These are the activations of a small neural network, seen along a few directions. Each row is one input.
In each table, some parts of the input vary, and every possible input appears once, in random order.
Descriptions start from the smaller parts, as in this example, which fits no table here: line(6) and (point or line(11) or (values(3) and ring(5))).
Shared parts are said once, and a part with two or three values counts as separate values.
In the rows, zero is written as 128.

Other details of the inputs shift rows strongly along two fixed directions, in all tables alike. That doesn't count.

Rows:
row 1: [118 143  96 128 128 130 131 138 134 113 128 144 125 138 122]
row 2: [155 112 119 106 132 133  98 145 115 127 136 132 150 125 130]
row 3: [147 104 125 117 137 133  96 144  97 120 142 134 135 125 138]
row 4: [115 168 107 172 124 161 143 137 153 118 123 170  76 133 114]
row 5: [171  72 127  81 141 127  68 155  74 120 143 128 181 106 143]
row 6: [157  99 216 147 121 112 117 103 104 176 155  89 150 128 158]
row 7: [132 141 104 135 131 144 118 142 130 118 134 147 109 140 123]
row 8: [141 120 193 168 116 117 166  98 158 155 128  71 136 151 131]
row 9: [120 143 101 119 128 131 131 141 147 112 121 141 128 128 118]
row 10: [145 121 214 163 126 117 149  98 153 168 138 101 111 142 142]
row 11: [138 100 115 102 139 118  95 149  94 115 139 145 144 119 144]
row 12: [111 135 185 118 108  97 163  73 171 173 131  84 131 134 141]
row 13: [101 130 102 113 126 131 144 128 141 102 114 135 127 117 109]
row 14: [101 135  98 129 126 118 138 127 130 112 125 127 124 122 110]
row 15: [142 135 200 164 118 125 156  92 158 172 136  89 135 148 131]
row 16: [118 159  78 152 136 174 134 154 156  98 110 192  82 126 102]
row 17: [156 134 113 115 140 127 119 150  78 134 113 138 134 129 138]
row 18: [155 127  73 100 143 143 105 167  56 109 107 150 161 115 126]
row 19: [ 94 132 105 112 135 120 121 130 129 118 130 151  95 113 135]
row 20: [102 135  71  85 127 142 117 139 139 105 113 176 115 102 122]
row 21: [124 156 102 159 126 156 146 147 172 112 111 160  78 144 113]
row 22: [175  90 126  87 148 118  86 157  33 132 122 128 171 109 153]
row 23: [133 137 195 136 117  92 149 100 168 171 139  89 121 151 145]
row 24: [167  88 129 100 133 141  62 148  62 134 141 125 192 113 146]
row 25: [153  87 115  76 134 118  70 151  68 132 147 131 192 115 150]
row 26: [142 102 120 129 135 154 116 137 103 113 125 132 169 109 116]
row 27: [126 154 181 190 125 123 160 104 170 144 128 116  65 158 135]
row 28: [114 167  67 163 132 171 133 151 145  87 109 174  89 135 102]
row 29: [ 89 165 178 151 115  93 171  80 183 174 138  97  76 152 141]
row 30: [145 130 193 161 113 119 156 101 162 168 131  77 133 157 135]
row 31: [141 126 189 158 120 106 164  92 161 152 137  70 133 151 128]
row 32: [148 116 207 161 121 111 149 107 158 164 134  89 109 151 147]
row 33: [118  82 105  71 133 117  86 130  63 123 141 110 202  90 139]
row 34: [109 158  91 168 130 150 160 131 156  93 120 142  88 144 102]
row 35: [136  71 124  49 132 117  77 133  80 128 134 136 181  83 152]
row 36: [130 128 184 136 126  95 146 111 161 150 135 106 106 141 145]
row 37: [110 157  67 171 135 170 143 148 141  74 106 167  92 129  98]
row 38: [105 157  70 174 129 174 148 146 138  81 112 175  94 118  97]
row 39: [140 103 176 117 123  98 134 108 125 147 138  76 176 128 140]
row 40: [140 100 190 130 121  88 138  95 115 160 149  65 176 142 149]
row 41: [ 94 163 100 124 124 134 150 132 175 113 112 163  75 133 111]
row 42: [105 146  92 120 124 122 126 133 133 122 127 138 121 127 112]
row 43: [129 143 104 140 128 145 128 135 131 117 132 133 123 141 117]
row 44: [110 126 122 107 130 123 128 134 142 115 121 150 101 118 126]
row 45: [ 91 146  92 112 127 127 129 124 133 123 128 138 120 119 123]
row 46: [113 139 171 123 113 105 156  96 163 157 129  94 127 141 129]
row 47: [142 145 168 160 130 105 178 104 117 151 112  84 121 149 133]
row 48: [110 168  70 166 126 176 139 150 142  94 115 182  91 124 100]
row 49: [168  86 113  81 133 134  76 149  78 124 141 116 205 111 131]
row 50: [129  74 110  57 127 123  94 124  80 120 128 117 208  82 137]
row 51: [108 132 105 120 132 115 119 139 129 117 130 150  96 121 124]
row 52: [ 92 167  59 129 129 136 130 150 152 101 117 180  73 127 104]
Description of these inputs: line(4) and (point or (values(2) and line(6))).
The inputs of row 13 and row 46 match in every part but the line(4) part. If row 34 is changed in the same way as row 13 into row 46, which row does it become? -> row 43
List by row number the other rows that have the line(4) part in common with row 52. -> row 2, row 4, row 7, row 16, row 17, row 20, row 21, row 23, row 24, row 25, row 29, row 41
A walk changes only the line(6) part. It starts at row 10 and steps to row 32. List the rest of the walk in order. -> row 5, row 36, row 44, row 35
Which other rows does row 19 become when the line(4) part takes its other values? List them by row number. -> row 29, row 33, row 45

Rows:
row 53: [111 172  60 168 139 161 150 175 157  72 100 199  66 132  89]
row 54: [126 111 137  92 124 117 118 121 130 138 142 114 165 124 132]
row 55: [138 131 175 177 118 127 158 117 172 140 132 115 118 144 122]
row 56: [169  98 142 113 135 131  98 137  67 143 134 111 170 118 134]
row 57: [151  95 130 135 128 147  94 136 111 120 149 119 167 128 130]
row 58: [161  93  68  91 147 145  70 193  45  90 120 171 184  97 122]
row 59: [ 99 162 102 138 123 135 144 133 192 119 120 155  76 136 111]
row 60: [ 98 161 108 125 127 124 156 125 170 119 121 144  93 141 111]
row 61: [136 118 186 108 120  70 146  81 108 175 141  57 168 135 155]
row 62: [121 113  68  74 136 131  96 148  87  94 123 145 177  97 116]
row 63: [137 126 185 115 120  78 134 101 134 187 141  79 131 146 157]
row 64: [121 113 100  90 127 127 111 128 113 110 130 125 174 104 121]
row 65: [107 153  79 107 133 121 143 139 133 113 119 154 104 132 123]
row 66: [172  90 163 110 134 128 102 128  81 144 130  88 191 129 146]
row 67: [110 129 136 125 115 120 149  98 163 128 132 108 143 124 120]
row 68: [115  92 189 125 110 104 143  79 133 162 143  60 182 118 137]
row 69: [130 124 130 102 128 108 116 131 114 137 129 133 111 127 149]
row 70: [ 85 174 119 165 134 137 161 125 190 110 115 181  24 134 117]
row 71: [118 163 107 180 130 150 162 149 176  97 112 167  76 140 100]
row 72: [ 93 129 135 136 119 121 156 103 147 127 125 103 133 120 117]
row 73: [110 149 145 126 122  95 161  96 144 142 124  98 124 138 128]
row 74: [109 126  92 105 124 142 127 134 156 107 130 152 135 120 114]
row 75: [148 142 142 156 131 127 149 122 117 143 124 117 104 141 129]
row 76: [125 135 146 112 124 100 126 121 142 157 131 113 119 138 137]
row 77: [129 116 185 125 111 106 131  97 175 172 146  90 138 138 140]
row 78: [117 102 197 119 116  86 144  82 113 172 139  52 176 125 142]
row 79: [105 145  82 124 144 136 123 150 123 100 118 192  64 113 133]
row 80: [163  88 156 124 130 130  86 131  89 138 156  96 186 129 142]
row 81: [137  95  58  53 139 140  52 179  76 103 128 167 179  92 125]
row 82: [150 117 176 140 118 131 119 112 113 161 143  97 170 132 141]
row 83: [110 121 162 126 121  87 158  91 109 158 129  72 146 127 143]
row 84: [154 108  93  99 136 148  78 160  49 121 127 147 186 107 134]
row 85: [140 124 160 154 115 144 129 112 137 149 138 114 152 133 132]
row 86: [ 91 166 124 162 114 142 167 115 222 113 119 160  39 144 114]
row 87: [131 155 123 170 133 125 147 129 131 125 130 125  88 157 130]
row 88: [166  96  56  85 151 158  77 179  39  88 111 156 180 105 136]
row 89: [142 111  48 117 140 191  98 172 110  66 108 179 150 107 109]
row 90: [143 128  46 120 148 149 104 192  77  77 109 190 130 109 115]
row 91: [103 152 140 145 135 120 145 120 155 129 124 158  57 131 135]
row 92: [141 140 123 139 129 131 127 133  92 140 125 130 137 132 139]
row 93: [143 121 119 150 127 163 126 133 138 116 128 140 126 123 110]
row 94: [113 120 116 119 136 143 108 139 136 110 132 172 100 106 132]
row 95: [135 116 175 106 121  96 119 112 124 160 137 104 125 135 153]
row 96: [152 105  96 100 134 154  75 161  58 118 130 147 191 105 129]
row 97: [ 80 158 112 147 124 116 175 109 149 119 109 121  93 130 111]
row 98: [108 138  81 113 128 151 115 152 155  93 120 180  88 116 117]
row 99: [127 124 159 100 124  93 136 108 125 160 138  97 148 139 141]
row 100: [116 141 157 128 120 112 138 115 164 143 129 126  87 140 134]
row 101: [123 162 123 176 132 133 150 129 147 119 127 132  79 159 119]
row 102: [145 138 166 161 127 131 147 114 137 148 128 107 111 143 120]
row 103: [160 114 201 154 120 123 138  99 132 169 144  78 145 140 134]
row 104: [133 135  99 148 137 148 114 150 118 103 131 145 118 138 116]
row 105: [114 179 120 192 128 160 186 122 199 104 102 142  57 159 106]
row 106: [135  87 201 120 123 114 109  98 136 162 155 109 143 115 158]
row 107: [145 140 145 150 133 132 150 122 128 132 113 110 117 150 132]
What do these inputs look like to the network? -> line(5) and (values(5) or line(6))
The inputs of row 89 and row 88 match in every part but the line(5) part. If row 55 is changed in the same way as row 89 into row 88, which row does it become? -> row 90
Which other rows does row 53 become when the values(5) part takes its other values? List them by row number. -> row 66, row 96, row 102, row 104

Rows:
row 108: [ 93 136 105 128 116 156 119 128 199 112 136 173  89 118 117]
row 109: [111 148  91 104 125 117 121 139 119 128 129 139 146 129 123]
row 110: [150 117 207 170 129 104 142 109 113 166 136  88 112 141 146]
row 111: [122 177  29 156 137 174 130 181 124  76 105 194 105 136  92]
row 112: [129 123  77 139 137 163 130 147  92  88 110 150 146 102 100]
row 113: [105 152  75 101 142 132 134 154 150  92 101 193  60 119 126]
row 114: [182  67 175 108 121 149  55 137 107 153 169 112 213 118 141]
row 115: [122 160 117 174 130 148 155 131 126 118 111 138 108 140 119]
row 116: [ 93 120 196 150 111 118 146  83 198 153 151 120  95 120 134]
row 117: [166  78 183  57 129  79  90 121  91 175 144  93 178 121 175]
row 118: [113 137  63  83 126 134 115 143 120 109 122 143 158 113 103]
row 119: [181  81 132 100 137 132  64 161  50 140 138 117 185 118 149]
row 120: [110 109 218 132 107 114 130  75 188 174 157  95 124 128 148]
row 121: [143 126 196 175 129 107 150  94 103 162 144  83 122 144 149]
row 122: [111 137  68 161 138 165 159 150 146  59 100 161 108 118  90]
row 123: [136  88 149  71 131  98  83 112  54 157 151  94 188 109 164]
row 124: [146 132  77 134 139 155 102 157  81 106 127 153 132 129 128]
row 125: [145 141  81 132 149 160 123 173 120  85 100 191  81 126 123]
row 126: [120 137  73  89 135 124  93 166 115 113 126 166 114 122 121]
row 127: [169 132  88 114 145 146 102 181 112 103 117 176 117 135 125]
row 128: [ 84 161  78 125 128 133 145 133 133 106 110 160 102 120 118]
row 129: [115 153 118 177 127 152 181 121 179  94 103 125  96 147 101]
row 130: [132 152 197 185 115 122 189  77 162 165 122  68 116 157 122]
row 131: [168  51 209 127 123 139  76 114  97 156 166  99 201 101 151]
row 132: [117 119 157 114 112 129 106 114 184 148 157 132 132 127 129]
row 133: [130 129 110 156 135 143 133 142  87 111 119 141 141 117 122]
row 134: [106 168 131 133 123 100 147 108 152 150 140 118  92 155 132]
row 135: [101 102 106  98 129 117 137 122 129  98 121 121 155 101 118]
row 136: [124 171  25 146 135 182 136 171 137  71 101 183 111 129  76]
row 137: [137  70 110  54 125 114  90 132  92 120 135  97 222 101 136]
row 138: [136 124 141 165 119 172 117 131 177 123 140 150 111 133 121]
row 139: [ 93 171 160 152 107 103 195  75 197 161 121  86  92 153 118]
row 140: [143  79 161  67 132  95  75 128  64 160 143  99 178 106 161]
row 141: [130 163 141 181 120 133 184 116 198 119 118 103 106 169 100]
row 142: [130  68 117  54 129 116  92 128  85 115 131  99 219  94 136]
row 143: [128 162 109 173 126 146 153 136 133 123 115 136 112 148 119]
row 144: [ 88 141 113 126 124 119 163 105 142 120 117 124 115 110 110]
row 145: [122 156  88  97 136 117 129 156 159 112 116 177  77 137 125]
row 146: [ 98 136 129 128 132 106 138 126 132 128 123 142  79 119 130]
row 147: [106 139  98 108 142 117 140 145 141 101 109 180  67 112 130]
row 148: [153 152 139 157 135 133 151 141 157 128 112 147  72 155 134]
row 149: [100 133 173 137 119  88 159  90 125 160 134  94 132 125 143]
row 150: [ 88 147  87 126 136 121 137 126 114 106 126 158  87 113 126]
row 151: [117 135 153 118 121  94 133  98 123 163 144  96 123 141 152]
row 152: [161 117 200 154 136 105 150 117 126 153 127 110 104 140 151]
row 153: [105 130 125 104 121 119 142 103 128 135 121 107 146 115 122]
row 154: [173 100  60  88 147 155  50 183  28 102 141 156 197 112 130]
row 155: [151  82 177  73 124  84  82 120  80 179 150  81 180 120 166]
row 156: [130 155 195 198 111 116 206  82 210 150 121  64 101 177 120]
row 157: [153 140  93 137 139 147 102 173 109 113 123 159 113 139 116]
row 158: [113 143 186 135 110  84 160  83 147 183 138  73 137 149 150]
row 159: [142  78 110  51 126 109  86 138  97 122 140  98 227 109 129]
row 160: [135 105 103 137 131 191  85 155 135  93 133 179 133 104 116]
row 161: [133 156 178 185 127 121 163  95 134 155 133  97  90 161 140]
row 162: [141 130 100 140 142 153 108 162  98 106 114 159 105 125 123]
row 163: [138 154 190 184 111 120 187  82 169 169 125  66 120 164 122]
What do these inputs look like to the network? -> values(2) and line(4) and (point or line(6))
The inputs of row 150 and row 134 match in every part but the line(4) part. If row 152 is changed in the same way as row 150 into row 134, which row does it become? -> row 127
The inputs of row 143 and row 133 match in every part but the line(4) part. If row 137 is changed in the same way as row 143 into row 133, which row does it become? -> row 135
Which other rows does row 126 become when the line(6) part takes its other values? List them by row number. -> row 109, row 118, row 134, row 145, row 159

Rows:
row 164: [101 155 189 118 112  73 178  75 187 180 128  82  92 151 143]
row 165: [185  96 174 121 143 106  94 134  25 167 135  87 163 130 163]
row 166: [114 165  79 126 140 126 133 164 155 100 112 192  50 139 125]
row 167: [137 138 103 173 137 192 121 155 169  85 123 199  63 126 110]
row 168: [142 138  59 136 144 149 129 164  51  91 104 145 166 117 109]
row 169: [ 69 180  55 106 136 110 163 131 131 102  99 173  65 118 119]
row 170: [172 111 143 131 128 131 125 133  88 139 127  88 197 135 122]
row 171: [162  83 164 143 119 160 108 126 123 130 142 105 205 114 119]
row 172: [131 161  86 175 136 178 123 159 147  96 119 190  63 144 123]
row 173: [ 95  91  33  48 132 171  61 171 126  70 123 209 148  62 105]
row 174: [111 175 169 159 133  74 176 109 145 161 125 123  42 159 148]
row 175: [122 146 211 157 115  90 142  97 184 185 152 102  71 160 148]
row 176: [113 135 196 162 118 118 145 109 216 151 143 140  57 142 136]
row 177: [160 107 147 142 121 146 110 127  98 142 142  95 202 130 123]
row 178: [132  95 142  92 128  86 128 105  51 146 130  56 214 116 144]
row 179: [100 164 145 159 115 106 201  87 189 133 115  81 106 160 115]
row 180: [200  87 179 112 139 119  86 137  61 162 142  95 174 136 162]
row 181: [ 94 116  16  47 134 156  65 171 101  79 124 202 147  79 114]
row 182: [ 83 163 103 160 115 139 174 103 189 107 124 121 105 143 103]
row 183: [136  56 168  94 114 129  99 102 121 135 152  74 228  99 130]
What do these inputs look like to the network? -> line(4) and ring(5)
Which other rows does row 172 become when the ring(5) part takes its other values? List them by row number. -> row 175, row 177, row 181, row 182
